A small network was trained on invented records. Each row is its activation on one of them, seen along a few directions.
After each row come some of the record's fields: J, V, G, H, Z, Y, B.
A field that a record lacks is left out.
Other fields move the rows too, some of them a lot.
(in the rows, 500 means zero)
Random noise pushes rows far along 9 fixed directions. That doesn't count. These rows show it; they differ only by the noise:
[476 598 558 509 579 679 692 260 443 438 528 619 571 448 390 396 801 388
 295 459 466 671 371 493 460 681]
[431 512 343 580 468 305 447 478 419 357 558 551 562 517 563 567 381 426
 281 543 401 419 499 620 416 512]
[580 502 350 336 528 584 509 335 368 516 575 662 507 400 563 386 406 557
 270 488 496 593 486 666 549 471]
[644 557 399 382 342 545 619 487 502 555 518 591 656 288 589 499 702 418
 313 519 649 512 382 645 401 696]
[501 494 592 304 487 546 379 502 377 412 363 253 391 488 517 442 528 607
 493 354 605 545 574 384 471 439]
[507 395 445 499 399 346 478 607 374 352 577 458 604 629 476 504 508 595
 385 565 398 544 483 568 496 535]
[580 552 653 495 395 645 660 716 482 523 348 341 601 424 436 534 673 528
 577 442 544 452 484 374 430 648]
[695 450 358 490 511 521 492 612 466 651 597 603 521 419 533 544 305 707
 548 543 480 427 535 610 544 457]
[547 545 479 666 488 604 641 587 397 467 405 503 609 447 485 673 553 496
 474 454 411 392 447 519 472 596]
[409 565 530 550 702 496 400 262 462 418 491 410 326 541 401 490 644 501
 489 377 511 583 477 327 440 470]
[602 689 675 409 440 717 697 630 643 674 401 484 583 218 493 407 537 405
 516 469 636 389 559 424 341 685]

[514 534 354 454 491 429 443 338 525 457 499 569 461 444 596 552 560 389
 408 506 552 491 402 529 474 540] => (J j2; V v2; G g4; H h2; Z z1; Y y3; B b3)
[467 393 567 442 413 468 544 527 505 406 557 429 621 618 466 435 787 474
 437 574 531 640 408 513 497 631] => (J j1; V v1)
[399 566 681 706 614 469 463 504 642 482 439 398 411 497 425 650 615 413
 731 444 488 337 469 288 338 604] => (J j3; V v5; G g4; H h1; Z z3)
[471 484 454 372 622 644 496 358 377 487 422 548 388 481 564 432 252 521
 401 432 390 498 507 530 589 374] => (J j2; V v1)
[506 694 580 540 605 696 627 335 628 603 479 706 512 209 596 486 318 298
 395 524 488 334 546 589 365 593] => (J j2; V v4)
[578 397 580 424 484 535 444 512 588 476 574 484 528 511 502 503 696 554
 557 575 645 544 489 542 477 603] => (J j2; V v5; G g4; H h2; Z z1)
[553 504 203 354 501 493 348 262 368 477 498 497 489 346 724 644 476 538
 292 426 662 435 494 700 480 430] => (J j1; V v2; G g4; H h1; Z z2; Y y5; B b2)
[780 372 378 475 358 457 522 645 564 648 605 594 607 409 568 633 632 642
 599 578 566 435 344 642 516 613] => (J j2; V v1)
[443 578 516 687 613 516 554 429 425 432 524 603 511 510 454 575 349 466
 430 464 307 412 523 525 450 503] => (J j2; V v2; G g5; H h1; Z z3; Y y5; B b2)
[524 459 327 230 250 435 466 738 414 488 375 402 577 456 695 432 310 525
 377 580 586 436 545 619 555 387] => (J j3; V v1)
[479 534 395 545 498 548 515 433 487 561 484 718 469 434 562 503 320 359
 430 485 430 422 474 592 535 425] => (J j1; V v5; G g5; H h2; Z z2)
[533 446 478 333 394 471 579 699 421 476 498 322 630 598 481 399 480 744
 450 604 443 550 588 489 525 514] => (J j3; V v2; G g1; H h2; Z z1; Y y5; B b1)
[406 527 407 520 604 328 354 374 553 528 517 411 326 542 465 464 509 454
 525 481 534 515 508 311 492 379] => (J j1; V v2; G g5; H h2; Z z1; Y y3; B b3)
[411 482 603 543 678 669 422 153 446 337 487 597 377 543 479 503 661 368
 404 412 538 616 464 548 531 479] => (J j2; V v5; G g5; H h1; Z z2)
[288 696 589 623 635 626 643 346 463 437 372 566 468 504 361 369 530 232
 380 381 349 592 459 317 484 504] => (J j1; V v2; G g5; H h2; Z z1; Y y3; B b2)
[430 570 472 247 499 601 582 447 516 568 468 549 538 466 504 194 454 402
 337 603 584 618 576 499 504 469] => (J j1; V v2; G g4; H h2; Z z1; Y y3; B b3)
[715 300 424 522 421 566 529 503 399 530 596 532 662 586 531 705 786 721
 587 553 594 575 407 735 612 604] => (J j1; V v2; G g1; H h1; Z z3; Y y2; B b3)
[460 473 428 585 537 396 417 613 452 446 481 447 496 587 548 579 216 588
 488 558 407 335 620 503 492 380] => (J j2; V v2; G g5; H h1; Z z2; Y y5; B b3)
[526 508 427 606 464 539 726 688 477 582 547 584 615 509 373 480 484 577
 532 589 335 507 494 480 579 538] => (J j3; V v2; G g4; H h2; Z z1; Y y5; B b2)
[631 448 608 507 462 621 492 528 395 434 470 492 519 432 550 607 415 567
 557 386 447 454 497 578 535 554] => (J j2; V v2; G g5; H h2; Z z1; Y y3; B b2)
[587 297 585 303 515 527 233 342 377 355 614 491 433 577 661 465 358 733
 467 447 612 619 669 789 596 417] => (J j3; V v2; G g2; H h2; Z z1; Y y3; B b3)
[298 693 628 409 691 552 534 197 545 489 490 557 310 481 381 186 396 357
 373 405 432 641 547 279 458 388] => (J j2; V v2; G g5; H h1; Z z3; Y y5; B b3)
[432 391 599 761 676 534 548 421 442 362 616 538 568 773 329 514 588 611
 555 567 325 584 520 505 584 492] => (J j2; V v2; G g5; H h1; Z z2; Y y3; B b3)
[534 493 742 477 353 657 621 743 414 468 339 310 603 539 428 512 628 575
 593 346 530 543 589 475 534 515] => (J j1; V v3; G g3; H h2; Z z2; Y y5)
[438 494 679 600 528 558 602 574 556 390 530 464 635 584 399 502 567 518
 498 601 360 465 531 483 415 695] => (J j3; V v5; G g1; H h2; Z z1)
[426 458 692 481 523 431 392 522 592 411 536 459 511 521 571 484 360 429
 480 566 481 400 619 534 372 590] => (J j1; V v4)
[492 571 357 555 584 377 394 460 489 545 502 471 413 462 526 556 254 587
 487 474 408 388 561 469 501 405] => (J j3; V v2; G g2; H h1; Z z2; Y y3; B b3)
[353 457 451 493 633 313 315 399 486 412 518 331 288 706 372 410 554 557
 563 470 479 643 501 317 540 286] => (J j2; V v1)
[454 439 614 584 556 639 634 484 441 408 570 584 634 687 398 460 631 481
 465 568 377 640 483 599 568 561] => (J j1; V v1)
[604 642 393 587 658 715 641 405 597 750 544 681 492 284 476 567 526 472
 558 457 571 454 524 549 501 519] => (J j1; V v2; G g4; H h2; Z z1; Y y5; B b1)
[480 539 514 669 480 422 679 665 558 566 602 542 630 581 368 447 386 517
 500 645 260 468 506 435 507 575] => (J j1; V v2; G g3; H h2; Z z1; Y y3; B b1)
[624 425 519 570 478 353 522 625 684 635 777 594 602 514 453 474 481 614
 577 687 478 450 568 549 436 617] => (J j1; V v2; G g5; H h2; Z z1; Y y5; B b3)
[618 411 483 445 368 304 394 436 468 373 599 404 570 481 585 604 794 551
 429 516 570 534 347 548 407 722] => (J j3; V v2; G g5; H h2; Z z1; Y y3; B b3)
[534 489 363 336 512 426 304 387 464 568 481 421 310 455 545 470 447 629
 504 431 604 567 438 443 536 365] => (J j3; V v5; G g2; H h1; Z z3)
[566 444 270 609 545 435 460 557 558 618 533 504 535 532 579 679 469 561
 611 652 578 345 484 533 509 467] => (J j1; V v2; G g4; H h2; Z z1; Y y3; B b3)
[539 430 374 693 468 386 579 626 665 561 574 562 629 601 457 625 687 473
 614 699 555 411 430 505 471 588] => (J j2; V v2; G g4; H h2; Z z1; Y y3; B b3)

Which values does each new row have?
[523 514 357 415 445 443 612 539 526 586 576 573 561 493 459 341 580 527
 416 621 438 608 362 467 547 535] => (J j3; V v1)
[557 477 396 559 483 456 431 395 406 404 470 507 504 473 619 685 596 429
 432 485 557 440 427 632 457 558] => (J j2; V v2; G g5; H h2; Z z1; Y y3; B b3)
[596 524 528 535 631 639 483 395 599 619 574 616 455 365 567 544 537 521
 582 500 616 456 537 623 481 537] => (J j3; V v1)
[398 528 641 421 574 528 478 486 475 387 435 402 507 547 488 446 411 497
 424 491 478 443 647 459 433 501] => (J j2; V v2; G g4; H h1; Z z3; Y y5; B b3)
[394 645 392 404 354 418 652 582 504 514 383 560 607 346 599 417 399 268
 240 537 502 403 488 518 413 553] => (J j3; V v2; G g5; H h1; Z z3; Y y5; B b3)
[384 505 516 352 395 365 470 578 583 432 423 454 487 473 606 398 385 323
 398 628 485 418 444 404 390 577] => (J j3; V v4)
[454 471 485 400 427 477 641 661 552 518 474 457 582 603 409 333 565 440
 482 634 456 574 420 400 520 524] => (J j2; V v1)
[640 319 461 427 593 471 321 540 510 548 588 433 388 676 497 509 437 810
 745 558 556 539 578 478 601 369] => (J j2; V v2; G g4; H h2; Z z1; Y y3; B b3)
[568 370 554 324 577 624 463 289 321 423 536 474 435 524 498 457 620 674
 433 413 540 685 449 541 625 473] => (J j2; V v2; G g5; H h1; Z z3; Y y5; B b3)
[505 397 544 573 495 573 371 419 316 345 423 520 425 509 616 702 459 524
 506 371 492 436 494 644 576 430] => (J j3; V v5; G g5; H h1; Z z3)
[498 514 488 412 545 694 501 406 410 502 477 604 509 431 611 448 380 478
 357 472 532 508 600 694 585 421] => (J j1; V v1)
[399 596 620 464 521 223 330 422 753 465 657 434 401 467 484 362 537 356
 488 547 618 475 566 377 201 621] => (J j3; V v2; G g5; H h2; Z z1; Y y5; B b2)
[494 619 668 374 442 620 586 484 653 565 550 583 634 307 586 325 439 335
 335 570 591 423 628 648 365 660] => (J j1; V v1)
[556 401 489 573 484 603 648 581 471 552 627 635 648 606 432 449 518 588
 510 635 380 566 504 638 621 502] => (J j1; V v1)
[530 556 624 636 726 693 558 307 568 546 597 672 423 457 389 487 569 485
 573 412 509 596 539 519 509 513] => (J j2; V v2; G g5; H h2; Z z1; Y y5; B b2)
[619 518 663 347 596 776 594 389 554 597 532 615 498 357 551 394 414 529
 478 483 513 483 540 594 491 598] => (J j2; V v1)
[703 326 276 194 283 207 159 568 557 616 687 463 436 394 705 444 356 651
 521 526 800 529 559 687 510 357] => (J j1; V v2; G g5; H h2; Z z1; Y y3; B b2)
[467 446 563 674 658 392 301 377 502 381 583 401 448 609 479 690 642 592
 586 455 474 462 508 501 401 526] => (J j1; V v1)
